These are the activations of a small neural network, seen along a few directions. Each row is one input.
In each table, some parts of the input vary, and every possible input appears once, in random order.
A made-up example of a description, with smaller parts first: line(6) and (point or line(9) or (values(2) and ring(8))).
Shared parts are said once, and a part with two or three values counts as separate values.
(in the rows, 128 means zero)

Other details of the inputs shift rows strongly along two fixed directions, in all tables alike. That doesn't count.

Rows:
R1: [142 138 112 139 175  83 162 141 138 116 117 114 122 163 122]
R2: [124 102 132 129 112 135 117 115 137 158 123 131 117 114 127]
R3: [132 143 149 101 204 113 124  92 121  94 107 115 203 145 156]
R4: [137 157 111 103 119 164  89 113 137 127 130 142 179 123 136]
R5: [143  95 128 116  84 144 110 139 129 137 136 116 104  95 134]
R6: [133 186 111 107 167 155 120 114 131 114 147 138 206 169 132]
R7: [122 165 119 105 141 148 116 112 138  94  98 153 185 143 134]
R8: [121 102 137 160  96 101 137 165 126 146 148 121  55  87 111]
R9: [134 115 120 129 173  88 169 133 121 127 130 101 120 180 149]
R10: [141 116 171 129 205  61 162 131 105 109 127 104 126 152 135]
R11: [121  85 143 161 129  77 170 153 127 153 122 101  46 123 105]
R12: [117  96 146 160  86  98 137 167 117 121 138 129  55  95 101]
R13: [121 117 116 142 167  91 153 115 147 129  88 117 124 154 146]
R14: [118 131 115 134 198  83 165 103 142  94  62 122 156 199 151]
R15: [120 156 105 116 161 130 119 110 141 122 104 137 167 144 146]
R16: [114  77 151 147  84 109 124 139 135 133 104 132  52  95 110]
R17: [124 179 129 126 100 204  89 114 109 138 173 150 178 108 120]
R18: [145 100 125 143 136  73 161 157 133 139 131  98  90 143 114]
R19: [126 202 115 110 126 197  93 120 124 114 163 162 198 113 116]
R20: [126 190 108  96 130 186  84 100 128  86 111 164 212 131 127]
R21: [131 175 120 104 170 182 125  93 111 123 148 133 193 179 140]
R22: [129  69 132 146 119  64 155 160 155 141  96 107  61 109 127]
R23: [127 144 117 133 207  72 181 133 135  84  93 121 156 205 127]
R24: [133 152 124 129 141 112 140 138 127  97 125 139 134 145 109]
R25: [125  72 135 153  94  98 130 136 142 160 125 119  69 101 134]
R26: [134 111 103 114 207  83 167 109 137 117  88 101 163 207 173]
R27: [148 113 138 125  70 143 115 152 117 140 174 117  79  90 116]
R28: [141  95 119 116 165  88 158 126 146 122 102 106 129 173 162]
R29: [123 183 121 134 143 166 125 115 117 127 139 144 173 133 125]
R30: [110 122 139 128  40 171  81 136 119 126 135 159 106  50 107]
R31: [113 185 134 132  99 200  92 115 105 105 154 167 167 109 109]
R32: [135  60 134 142 114  60 150 156 154 151 109 104  63 121 133]
R33: [127  72 146 159 125  73 163 152 124 161 133  96  48 137 112]
R34: [144 132 112 115 210  79 188 125 134 112 117  98 161 217 153]
R35: [130  78 142 133  63 143 120 132 123 160 141 125  79  78 136]
R36: [109 153 149 133  66 201  87 131 100 125 158 160 119  77  86]
R37: [130 111 148 137  68 149 130 143 111 159 171 118  83  89 122]
R38: [128 100 142 118  48 193  84 121 115 161 159 142 100  62 125]
R39: [122 163 113 106 102 189  72 104 126 136 147 155 183 103 140]
R40: [131 149 119 112  68 181  78 129 133 137 139 151 137  60 112]
R41: [117 168 114 113 150 179  98  90 134 127 112 152 179 133 135]
R42: [128 117 131 141 112 108 138 148 124 150 153 118  99 119 120]
Description of these inputs: values(2) and (point or (line(4) and line(5))).
Q: Changing only the values(2) part turns R27 into R5. The same change can be made to R24. Which row results?
A: R20
Q: Changing only the values(2) part turns R17 into R25. The same change can be made to R23. Which row results?
A: R7
Q: Change only the line(4) part in R17. List by row number the other rows that result.
A: R29, R31, R37
Q: Change only the line(4) part in R42. List by row number the other rows that result.
A: R8, R9, R12
Q: Change only the values(2) part in R29. List by row number the other rows that result.
A: R13
Q: Change only the values(2) part in R31. List by row number the other rows that result.
A: R14
Q: Change only the line(5) part in R4. List by row number the other rows that result.
A: R2, R25, R32, R39

Rows:
R43: [128  53 164 140 206  21 169 131 146 129  55  93  91 174 120]
R44: [115 209  84  93 117 218  78  82 164  93 109 177 242 171 151]
R45: [121  46 110 143  93  61 138 151 143 122  78 110  58 110 146]
R46: [156 202 130  83 184 181  89 108  97  75 179 153 250 146 115]
R47: [151 139 111 148 201  42 221 153 141 100 112  89 124 247 129]
R48: [115 104 113 155  39 161  97 143 137 187 144 145  38  48  79]
R49: [128 113 163 137 174  80 149 139 117 119 131 128 140 129 134]
R50: [123 160 107 166 149 119 153 149 128 153 142 133 119 140 127]
R51: [133 183 112 106 155 145 131 128  97  91 158 125 189 173 125]
R52: [142  71 121 124 177  43 176 118 154  97  45  89 114 140 166]
R53: [143 123 109 150  95 114 154 188 120 157 179 103  62 115  82]
R54: [146 228 139  64 178 206 106  99  90  87 169 167 230 144 126]
R55: [148  93 116 130 135  68 114 115 148 105  86 109 158  99 150]
R56: [120 108 181 121  27 210  66 125 107 148 143 157  76   9  97]
R57: [116 183 148 114 211 157 146  94 119  83 123 130 212 160 152]
R58: [ 89 142 139 140 130 149 131 125 105 116 144 128 155 119 123]
R59: [110  96 131 155 166  53 180 121 150 145  71 112  66 218 123]
R60: [167  41 141 102  83 138 113 111 137 239 190  73  80 111 202]
R61: [112 170 130 154 106 180 125 123 118 126 161 152 146 127 121]
R62: [105 125 145 130  45 191  64 118  95 149 139 164  87  66 112]
R63: [119  97  96 133  18 152  88 167 175 168 131 151  53  41 107]
Q: What do these inputs look like to the network?
A: point or (line(4) and line(5))
Q: Change only the line(5) part in R59. List by row number the other rows that result.
A: R43, R48, R56, R62
Q: Change only the line(5) part in R63. List by row number the other rows that result.
A: R44, R45, R52, R55
